A small network was shown many inputs. Here are its activations along a few directions, one row for each input.
In each table, some parts of the input vary, and every possible input appears once, in random order.
Descriptions start from the smaller parts, as in this example, which fits no table here: one of 8 places around a ring, together with either a single point or one of 11 places along a line or (one of 2 separate values, together with one of 6 places along a line).
Shared parts are said once, and a part with two or three values counts as separate values.

Other details of the inputs shift rows strongly along two fixed directions, in all tables alike. That doesn't count.

Rows:
R1: [ 4  9  6  3 -1  2  3 -9 -3 -1 -4 -3  2]
R2: [ 19 -19  -5  24   2  -7  -1 -12   0   1  28  -3 -22]
R3: [-19  47  21 -33 -14   0   9  -2   2   1 -41  -8  37]
R4: [-12  17 -24   2   5   4   6  15 -14  -5 -21   1  13]
R5: [-11 -15  28 -12  -3  -9  -6  -5   8   4  12  -6 -17]
R6: [  2 -17 -16  11   1   7  -9  19  -9  -6   0  16   2]
R7: [-11   7  57 -29  -7  -7   4 -30  31  13   8 -20 -10]
R8: [  3  -4   7   6  12  -3   4 -15   7   5  12 -17 -17]
R9: [ 11  -8 -33  15   1  11  -2  14 -13  -7  -1  23  10]
R10: [-10  15  -8 -14  -6   4   4  15 -14  -8 -23  10  20]
R11: [ 19 -12 -25  10   1  19  -8  16 -15 -13  -1  14  11]
R12: [  7 -24 -26  24   6   1  -3  12 -12  -9   9  18  -9]
R13: [  0 -21  -1  17  11 -18   1  -7  11  12  29  -9 -34]
R14: [ -2  10 -19   6  13   3   5   7 -14 -10 -15  -3  10]
R15: [-22  50  53 -47 -13  -5  14 -18  44  22 -11 -34  20]
R16: [  2  10 -20  -4   1  12   1  15 -23 -15 -32  12  24]
R17: [ 21 -22 -17  19   3   6  -4  -1  -5  -5  17   6 -14]
R18: [  0 -15  13   8   7 -16   2 -19  26  20  36 -16 -34]
R19: [  8 -31  17   3  -1  -7 -12  -9  18  10  33  -1 -29]
R20: [ 18  -8 -49  31   3   5  -4  14 -24  -8   0  24   6]
R21: [-11  27   8 -32 -10  16   0  17 -10  -8 -40   2  38]
R22: [ -7 -15  20  11  -2 -22   0 -19  17  12  27  -6 -26]
R23: [-13  30  -4 -11  -8  -3   5  10 -12  -5 -27   6  24]
R24: [  4 -10  18  -9  -1   7  -8  -7   5  -1   4  -5  -5]
Each input here is: one of 4 places along a line, together with one of 6 places around a ring.
A walk changes only the place on the ring of 6. It starts at R20 and steps to R22. List the rest of the walk in order. -> R23, R3, R1, R2

Rows:
R25: [-13  48  10 -28 -15 -14  22 -11   7   1 -28  -8  26]
R26: [-21 -17  24   6   3 -24  -4  -6   6   2  17 -18 -28]
R27: [ 20 -25 -29  17   4  22  -9  13 -38 -21  -5  25  -4]
R28: [  1   1 -26  21   6   9  -2  11 -43 -20 -31  13  16]
R29: [ 15 -27 -28  31  30  -5   8 -13  -8  -4  18  -2 -38]
R30: [ 12   3  14 -11 -11  17   4  -3   8  -3  -7   4  18]
R31: [ 13  16  -1 -16 -24  10   1   8  -2  -9 -21  11  37]
R32: [-14  35 -34  -7   2   4  21  25 -10  -7 -29   3  27]
R33: [  1  44  14 -14 -22  -3   3 -12  14   9  -8  -8  28]
R34: [  5 -20  24 -14   0  -1  -5  -7  27   8  21 -20  -9]
R35: [ 25 -19 -26  12   9  26  -6  13  -9 -13  -8  15  12]
R36: [-24  29  25 -45 -19   9  -1  19   9  -2 -21  -1  23]
R37: [ 12  -5 -30  32   3   1  -5   8   0  13  18  19  -4]
R38: [-11  20  24 -40  -5  19  -4   4   4  -3 -29   0  19]
R39: [ -6  15 -16 -27  -1  23  -7  31 -21 -15 -31   7  32]
R40: [ -4  32  -6 -10   0  11   0   6  11  10  -7 -17  25]
R41: [ 23 -45 -21  24  -3  -3 -17  -2 -28 -18  22  19 -27]
R42: [ 23   4 -49  31  15  26  -6  11 -17  -5  -7  10  13]
R43: [-22  10  34 -15   0 -30  18 -22  34  27  16  -9 -22]
R44: [-21  20  32 -30   7 -19  18 -19  29  18   6 -35 -12]
R45: [-31  10  34 -12  -4 -21  -1  -4  10  11  -8   2   0]
R46: [ -3 -32  14   1  -1  -8 -12   0   5   6  28  20 -30]
R47: [ 14  -3  14  18   1  -1   0 -26  14  14  29 -11 -19]
R48: [  6  26 -48  17  -4  20   1  31 -13  -4 -14  10  32]
R49: [  1 -21 -14  24  21   0 -10   0 -23 -12  -9   1 -14]
R50: [ 23 -47 -26  32   4   2 -10  12  -3   0  28  30 -17]
R51: [ -7  -9  12   9  -7 -22  -7 -16 -13  -8  -3  -5  -9]
R52: [-13 -32  28   8  16 -26 -10 -17   4   7  25 -29 -40]
R53: [ -8  24  16 -14   1  -7  23 -21   9   6 -10 -12   1]
R54: [  5 -36  34   0  -6 -13  -5 -12  37  11  46 -16 -35]
What do these inputs look like to the network? -> one of 5 places around a ring, together with one of 6 places around a ring
Changing only the place on the ring of 6 turns R29 into R53. The same change can be made to R49. Which row results? -> R28
A walk changes only the place on the ring of 5. It starts at R41 and steps to R51. List the rest of the walk in order. -> R25, R33, R31
A walk changes only the place on the ring of 6. It starts at R33 and steps to R37. List the rest of the walk in order. -> R48, R40, R42, R47
A walk changes only the place on the ring of 5. It starts at R43 and steps to R45. List the rest of the walk in order. -> R46, R50, R37

Rows:
R55: [  2   1  19   4  -1 -17  11 -29  17  13  11  -1 -13]
R56: [-12  15  22 -33  -4  18  -4  13   5  -2 -24  -1  28]
R57: [ -4 -16  33 -14 -14 -16 -11 -11  25   9  27 -18 -16]
R58: [  4 -14 -13  13   3   7  -5  12  10   8  22   7 -10]
R59: [  3  -8 -11  -1   4  -4   8  -5 -15 -12  -3  -1 -12]
R60: [-15 -14  35 -14  -4 -22   4 -15   7  -4   9 -19 -24]
R61: [ 22   0 -39   0   2  23  -1  16 -28 -22 -17  13  18]
R62: [ -5 -10   3  -4   0   7 -14  13   8   4   5   4   4]
R63: [  2   1 -37  27   0   1 -10  19 -36 -14 -19  26  15]
R64: [-12  -6 -19   9  10  -2  -6  20 -14  -5  -8  15  -1]
R65: [ -5  -7 -23  15  11  -5   2  14  -7   7   9  13 -10]
R66: [ -4  19 -25  10  21  15   1  15  -9   2 -19 -16  16]
R67: [  5  12 -30  14  12   4   2   7 -13  -8  -9 -24  11]
R68: [  1 -20  35 -19  -8  -7  -7 -13  13  -1  17 -19 -13]
R69: [ -1 -33  21  22   4 -18  -7 -21  -8  -2  19  -3 -36]
R70: [-20  27  13 -31   3   8  11   2   2   1 -31   0  15]
R71: [ 19 -22  17   9   1   2  -9 -26   4   4  22  -3 -27]
R72: [  6  20 -27  26  12  10  -3   0 -17  -4 -14 -13  18]
R73: [  0   1  25   3 -16  -6  -4 -16  25  17  26  -6 -10]
R74: [ -5 -24 -19  16  16   4  -2  16 -25 -16  -8  13 -11]
R75: [ 13   5 -49  11   5   4  15  15 -23 -14 -18  19  19]
R76: [-13  10  31  -1  -9 -24   3 -22  20  20  19  -7 -15]
R77: [ 23 -22  -9  12   1  -2   6  -8  12  -2  27  -1 -20]
R78: [  9 -22   3  20   8  -9  -1 -24 -11  -1  14   3 -31]
R79: [-10  32  14 -28 -23   3   7   8  22   7  -4  -9  25]
R80: [ -9  37  19 -36  -8  16  14   5  29  10 -22   0  30]
R81: [ -3 -12 -20  11   0 -14  -5  12 -18 -11   2   6  -7]
R82: [-17  39  10 -33  -1   3  20   4  16  12 -32   4  30]
R83: [ 15 -13 -22   4  14  23  -5  10 -13  -9  -2  13  -3]
R84: [ 21 -17   9  18  -1  -2   2 -23  18   8  27   2 -21]
R85: [ 18 -26  -5  19   0  10 -16   1 -19  -9   4   9  -1]
R86: [-22  43  10 -30 -17 -11  15   8   9   7 -17  -6  26]
R87: [ -9  22  28 -18 -22   3 -11   0  13   9 -12  -2  25]
Changing only one part turns R62 into R87. The same change can be made to R64. Which row results? -> R63
What do these inputs look like to the network? -> one of 3 separate values, together with either a single point or (one of 2 separate values, together with one of 5 places around a ring)
List by row number the other rows that have the choice among 3 separate values in common with R79. -> R57, R59, R60, R61, R67, R68, R75, R77, R81, R86
